Each row below holds a small network's activations on one input, seen along a few directions.
Each table varies a few parts of the input and shows all the possible inputs, shuffled.
A made-up example of a description, with smaller parts first: one of 4 places along a line, together with either a single point or one of 9 places along a line or (one of 3 separate values, together with one of 8 places around a ring).
Shared parts are said once, and a part with two or three values counts as separate values.
(in the rows, 128 means zero)

Rows:
r1: [163 132 124  88 117  87  90 135 127 124 121 198 120 159  82  82]
r2: [151 129 140 138 113 117 119 104 134 166 119 176 128 148 128 114]
r3: [136 107 134 142 118 149 161 112 135 165 117  69 137 120 166 165]
r4: [119 111 103  97 138 149 133 118 132 110 128  51 128 122 114 147]
r5: [ 29 221 205 241 184  86 113 128 112  17 183 182 103  58 221 130]
r6: [148 133 110  96 134 127  83 105 128 116 127 164 110 144  80  95]
r7: [122 132 103 134 115 138 105 108 123 147 104 163 125 121 113 115]
r8: [142 105 133 130 128 154 182 168 135 152 140  78 147 140 132 157]
r9: [156 123 142 122 121 124 133 157 130 154 145 192 142 167 101 102]
r10: [141 105 112  88 118 119 140 155 130 118 117  90 126 131 117 131]
r11: [ 99 111 101 134 123 157 150 117 123 140 106  46 143  98 153 170]
- Describe the family of inputs behind these rows. => either a single point or (one of 2 separate values, together with one of 5 places around a ring)
- Change only the place on the ring of 5 in r4. List by row number the other rows that result. => r3, r8, r10, r11

Rows:
r12: [ 89 187 149 131 159  93  69 145 121  16 161 186  91 100 124  87]
r13: [138  98 106  81 123 124 142 132 128 111 116  26 133 113 131 156]
r14: [175  93 138  87 110 132 189 191 136 159 133  82 144 169 110 144]
r15: [ 60 161 166 186 171 132 159 144 114  64 170  91 134 101 179 157]
r16: [158  97  83  61 116 147  86  92 134 135 110 132 109 152  67 101]
r17: [183 103  92  72 113 136 111 121 131 166 120 166 129 183  56  97]
r18: [178  96  87  55 124 107 113 163 124 127 118 145 121 187  52  90]
r19: [160 132 112 119 111 109  89 104 121 160 113 212 129 151  84  80]
r20: [120 162 121 139 127 108  56  77 114 116 106 202 107 112 108 106]
r21: [124 102  82  74 116 151 103  85 139 129 107  78 112 115  95 124]
r22: [201  98 130  73 121 121 164 188 134 159 130 138 140 195  82 115]
r23: [182 116 159 144 106 115 137 130 141 189 121 205 145 162 126 104]
r24: [152  95  79  43 127 112  86 132 127  95 106 116 110 159  60  99]
r25: [115 158 199 154 156  81 140 188 125  81 190 219 127 140 158 102]
r26: [127 131 130 157 133 141 124  85 129 133 114  77 114  87 171 154]
r27: [202  97 134  98 107 144 155 147 148 193 130 157 142 191  93 117]
r28: [106 144 107 126 130 140  91  73 127 117 102 114 101  91 122 116]
r29: [ 60 192 142 155 169  96  97 132 128  11 160 133  97  81 146 112]
r30: [109 127 126 162 134 167 141 104 125 161 119  74 148 108 156 155]
r31: [102 184 158 131 154  79  89 172 114  45 175 222 114 125 123  78]
r32: [ 74 168 169 185 174 106 141 130 124  39 170  96 108  83 191 150]
r33: [ 89 146 204 179 152  98 174 185 125  82 190 162 121 124 187 134]
r34: [130  94 106 113 123 181 151 119 137 168 126  38 157 123 127 167]
r35: [132  88 105  91 127 149 159 154 126 136 122  22 162 123 115 171]
r36: [121 101  87  54 128 116 107 126 128  87 101  59 119 121  88 128]
r37: [139 139 103 107 123 128  64  80 121 124 105 180 105 124  88  89]
r38: [ 62 156 153 183 154 126 169 174 113  64 162 132 127  97 178 142]
r39: [101 162 139 186 146 125 122  77 126 129 122 106 118  92 189 158]
r40: [136  84  92  87 111 146 173 181 125 144 109  57 146 129 112 156]
r41: [150 117 162 160 101 135 163 133 142 187 127 147 144 144 157 130]
r42: [148 140 171 171 115  94 126 124 134 176 129 229 150 153 143 115]
r43: [138 102 109 102 115 160 135  96 137 147 119  38 128 109 145 159]
r44: [ 94 148 140 194 147 149 135  98 119 147 121  99 148 103 172 171]
r45: [112 117 108 159 110 163 152 130 126 168 106 116 140 107 152 142]
r46: [132  90  88 110 103 177 166 144 138 179 112  79 143 130 118 149]
r47: [ 95 139 126 187 120 146 144 121 118 152 107 139 137 104 175 158]
r48: [175  94 140 116  99 156 178 153 149 192 134 100 145 167 116 146]
r49: [126 133 174 189 110 113 151 125 135 170 131 173 140 134 180 146]
r50: [133 162 125 143 117  93  81  99 116 153 119 234 138 142 105  88]
r51: [ 92 167 119 157 137 124  86  69 123 107 106 138  98  88 142 127]
- Describe the family of inputs behind these rows. => one of 5 places along a line, together with one of 8 places around a ring
- The inputs of r43 and r32 match in every part but the place on the line of 5. If r48 is changed in the same way as r43 into r32, which row does it become? => r33
- The inputs of r18 and r50 match in every part but the place on the line of 5. If r24 is changed in the same way as r18 into r50, which row does it become? => r20
- Change only the place on the ring of 8 in r28. List by row number the other rows that result. => r19, r23, r26, r30, r37, r41, r45
- Change only the place on the line of 5 in r44. List by row number the other rows that result. => r15, r30, r34, r35

Rows:
r52: [112 120 130 109 149 133 140 127 132  82 144  46 115 113 144 152]
r53: [130 156 178 173 124  90 126 126 130 136 139 192 129 125 167 117]
r54: [ 94 152 133 184 143 157 116  78 124 134 126 119 125  93 165 152]
r55: [237  55  61  19  80 147 128 134 142 233  82 123 157 215  11 103]
r56: [ 82 137  99 129 132 128 108 112 114  89 103  93 115  85 146 143]
r57: [129 150 152 111 155  97 106 140 129  62 159 143 102 130 120 106]
r58: [225  22  49  15  67 190 155 123 153 244  72  37 149 185  47 141]
r59: [109 149 165 153 143 109 151 188 124  99 171 188 136 143 131 110]
r60: [101 121 145 157 137 143 184 180 125 117 151 100 143 123 164 155]
r61: [102 173 152 179 145 122  85  84 122 114 144 210 113 114 142 103]
r62: [ 96 167 119 130 138  92  78 123 114  71 124 186 110 105 112  90]
r63: [119 134 153 178 123 127 160 121 128 154 120  99 141 105 187 163]
- Describe the family of inputs behind these rows. => one of 2 separate values, together with either a single point or one of 5 places around a ring
- The inputs of r52 and r57 match in every part but the choice among 2 separate values. If r56 is changed in the same way as r52 into r57, which row does it become? => r62
- Change only the choice among 2 separate values in r58. List by row number the other rows that result. => r55

Rows:
r64: [ 93 153 128 147 144 128 103 118 117  97 140 155 125 106 129 116]
r65: [113 153 143 150 150 122 110 109 122  98 149 155 109 124 137 120]
r66: [100 117 121 145 136 161 157 120 134 124 127  33 138  96 162 176]
r67: [101 150 159 158 130 103 128 131 127 105 140 157 121 112 165 122]
r68: [ 94 155 127 152 143 114 115 136 113  86 126 140 116 103 146 128]
r69: [157 100 102  77 117 137 131 139 136 134 120 102 123 147  87 117]
r70: [164  96 111  81 114 137 140 153 137 143 129 115 130 154  97 117]
r71: [119 160 154 150 146 105 104 111 127  94 141 145 114 107 148 123]
r72: [115 151 159 163 146 118 131 126 128 112 155 171 120 136 142 120]
r73: [159 101  94  97 102 151 126 112 137 177 100 114 129 141  95 128]
r74: [156 102 104  78 117 132 123 127 132 146 111 105 135 153  85 127]
r75: [109 116 136 151 132 158 177 137 128 139 133  45 144 105 170 176]
r76: [163 103  96  93 111 135 123 113 132 167  99 114 138 152  92 122]
r77: [170  98 107  98 109 134 133 127 131 178 106 129 146 159 102 122]
r78: [124 156 169 163 139  99 123 128 128 112 148 162 122 121 154 122]
r79: [100 155 143 164 137 112 139 156 120 103 133 158 128 114 152 129]
r80: [162  97 113  83 115 130 132 141 131 156 118 119 141 161  96 127]
r81: [100 151 144 159 136 123 120 139 122 113 148 172 134 121 137 117]
r82: [ 95 152 144 146 137 108 108 113 124  88 132 140 112 100 160 122]
r83: [166  94 108 104  99 153 136 125 135 187 104 128 137 149 105 128]
- The inputs of r73 and r83 match in every part but one. If r74 is changed in the same way as r73 into r83, which row does it become? => r80
- Describe the family of inputs behind these rows. => one of 2 separate values, together with either a single point or one of 4 places along a line or one of 5 places around a ring
- A walk changes only the place on the ring of 5. It starts at r79 and steps to r81. List the rest of the walk in order. => r72, r78, r67
